Each row below holds a small network's activations on one input, seen along a few directions.
In each table, some parts of the input vary, and every possible input appears once, in random order.
A made-up example of a description, with smaller parts first: one of 2 separate values, together with either a single point or one of 11 places around a ring or (one of 4 places along a line, together with one of 5 places around a ring).
Shared parts are said once, and a part with two or three values counts as separate values.

Other details of the inputs shift rows strongly along two fixed directions, in all tables alike. That doesn't count.
To show where, the next rows are all for the same input, with only those details redrawn:
[ 0 -3  3  2 -6  1  2 -2 -4  0 -2 -1 -2  2]
[ -5   2 -10  -8  -3   1  -4  10   6   4   6   4   2  -5]
[-14 -17   7  -6  31  -2 -40  -2  21  23 -55 -22 -40 -11]

Rows:
R1: [ 0  4 -8 -8  7 -3 -4  7  8  2  8  6  4 -3]
R2: [ 6  0  5  1  3 -2  3 -4 -2 -1  1 -1  0  4]
R3: [-8  9 -8 -6  7  8  2  9  9 -3  9 -1  6 -4]
R4: [ 5  0  5  2  4 -3  3 -4 -2 -1  1 -1  0  4]
R5: [ 1 -1  3  3 -6  1  2 -2 -4  0 -2 -1 -2  1]
R6: [ 1 -1 -1  6 -3  0  1 -4 -5 -2 -2 -1  0  1]
R7: [ -4   1 -13  -6  -1   2  -6  10   3   2   7   4   2  -3]
R8: [ 2 -1  0  5 -4  2  0 -4 -5 -1 -2 -1 -1  2]
R9: [ 1 -1  0  5 -4  2  0 -4 -6 -2 -2 -1 -1  2]
R10: [-7  4  6  4 -2  7  8 -3  0 -3 -3 -6  0 -1]
R11: [ 4 -2  3  2  1  1  1 -2 -4 -3  0 -2  0  5]
R12: [ 2 -2  7  0 -2 -1  4 -1 -2  0  0 -1 -1  3]
R13: [ 0 -1  0  5 -3  1  0 -5 -5 -2 -2  0  0  1]
R14: [ 5 -1  6  2  4 -3  2 -6 -1 -2  1  1  1  3]
R15: [-6  4  3  5  1  9  6 -4 -2 -5 -2 -6  0  0]
R16: [-3  4 -7 -9  1 -2 -2  9  8  4  6  5  3 -5]
R17: [ 5 -1  6  3  4 -4  2 -6 -1 -3  0  1  2  2]
R18: [ 2 -1  3  5  2 -2  0 -5 -3 -4 -2  1  3  2]
R19: [ 0 -2  0  6 -2  0  0 -6 -5 -2 -2  1  1  0]
R20: [ 1  0  6  2 -1 -3  4 -4 -1  0 -1  1  1  1]
R21: [ 0 -3  3  2 -6  1  2 -2 -4  0 -2 -1 -2  2]
R22: [ 4 -3  2  2  0  1  1 -1 -5 -4 -1 -3  0  4]
R23: [ 1 -1  0  5 -3  1  0 -4 -6 -1 -2 -1 -1  1]
R24: [ 3 -3  6  0 -3 -1  4 -1 -2  0 -1 -2 -1  2]
R25: [-1  4  8  1  7  6  8 -4  1 -4  1 -6  1  2]
R26: [-10   9  -4  -8   6   5   4   9  12   1   7  -1   4  -7]
R27: [ 7 -3  5  0  3 -1  3 -2 -3 -2  2 -3 -1  5]
R28: [ 3  0  3  4  2 -1  1 -5 -3 -3 -1  0  2  3]
R29: [ -3   3 -10  -6   7  -2  -7   7   8   1   4   5   4  -5]
R30: [ -2   4 -11  -6   5   0  -5   9   6   1   6   4   4  -3]
R31: [-4  4 -8 -8  2 -4 -2  9  9  4  6  5  3 -5]
R32: [ 4 -1  3  3  1  1  0 -2 -4 -3 -1 -2  0  4]
R33: [ 1 -3  3  2 -6  1  3 -1 -4  0 -2 -2 -2  1]
R34: [ -3   2 -13  -6   0   2  -7   9   4   2   6   4   2  -4]
R35: [ -6   4 -11  -6  -2  -2  -3   9   6   4   4   5   3  -6]
R36: [ 1 -1  7  2 -1 -3  4 -5 -1  0 -1  1  1  0]
R37: [ 3  0  6  1 -3 -1  4 -3 -1  0 -1 -1 -1  2]
R38: [-4  3 -7 -7  3 -4 -3  8 10  3  5  7  5 -7]
R39: [ -6   4 -10  -6  -2  -1  -4   8   7   4   4   6   3  -7]
R40: [ 0 -2  0  6 -2 -1  0 -6 -4 -3 -3  1  2  0]
R41: [ 3  0  2  4  2 -1  1 -4 -4 -3 -1 -1  1  3]
R42: [-1 -1  3  4 -4 -2  2 -5 -3  0 -3  2  1 -1]
R43: [ 0  0  2  3 -5  0  3 -4 -4  0 -3  0 -1  0]
R44: [ 6 -2  6  0  3 -1  2 -2 -3 -1  2 -1 -1  5]
R45: [-2  4 -7 -9  1 -1 -2 10  8  3  8  4  2 -4]
R46: [ -3   1 -14  -6  -1   3  -6  11   3   1   6   3   2  -4]
R47: [ 2  0  6  1 -2 -2  4 -3 -1  0 -1 -1  0  1]
R48: [ 3  0  2  4  1  0  1 -3 -4 -3 -1 -1  1  4]
R49: [-1 -2  3  5 -4 -2  2 -5 -2 -1 -4  2  2 -1]
R50: [ 6  0  5  1  2 -1  2 -3 -2 -1  1 -1 -1  5]
R51: [ -5   4 -11  -7  -2   0  -4   9   6   4   5   5   2  -6]
R52: [ 0  4 -8 -9  6 -1 -4  9  8  2  9  4  3 -2]
R53: [ 4  0  2  3  0  1  0 -3 -4 -3 -1 -2  0  4]
R54: [ 1 -1  3  3 -6  0  2 -3 -3  0 -3 -1 -2  1]
R55: [ 6 -1  5  0  3 -1  2 -3 -2 -1  2 -1 -1  5]
Question: Changing only one part turns R50 into R54. The same change can be made to R1. Which row results?
Answer: R39
Question: What do these inputs look like to the network?
Answer: one of 5 places around a ring, together with either a single point or one of 10 places along a line
Question: Change only the place on the line of 10 in R45. List by row number the other rows that result.
Answer: R12, R16, R20, R24, R31, R36, R37, R38, R47
Question: A walk changes only the place on the ring of 5. It starts at R24 and steps to R27. List the rest of the walk in order.
Answer: R22, R46, R33
Question: Change only the place on the line of 10 in R40. List by row number the other rows that result.
Answer: R6, R7, R8, R9, R13, R19, R23, R34, R46
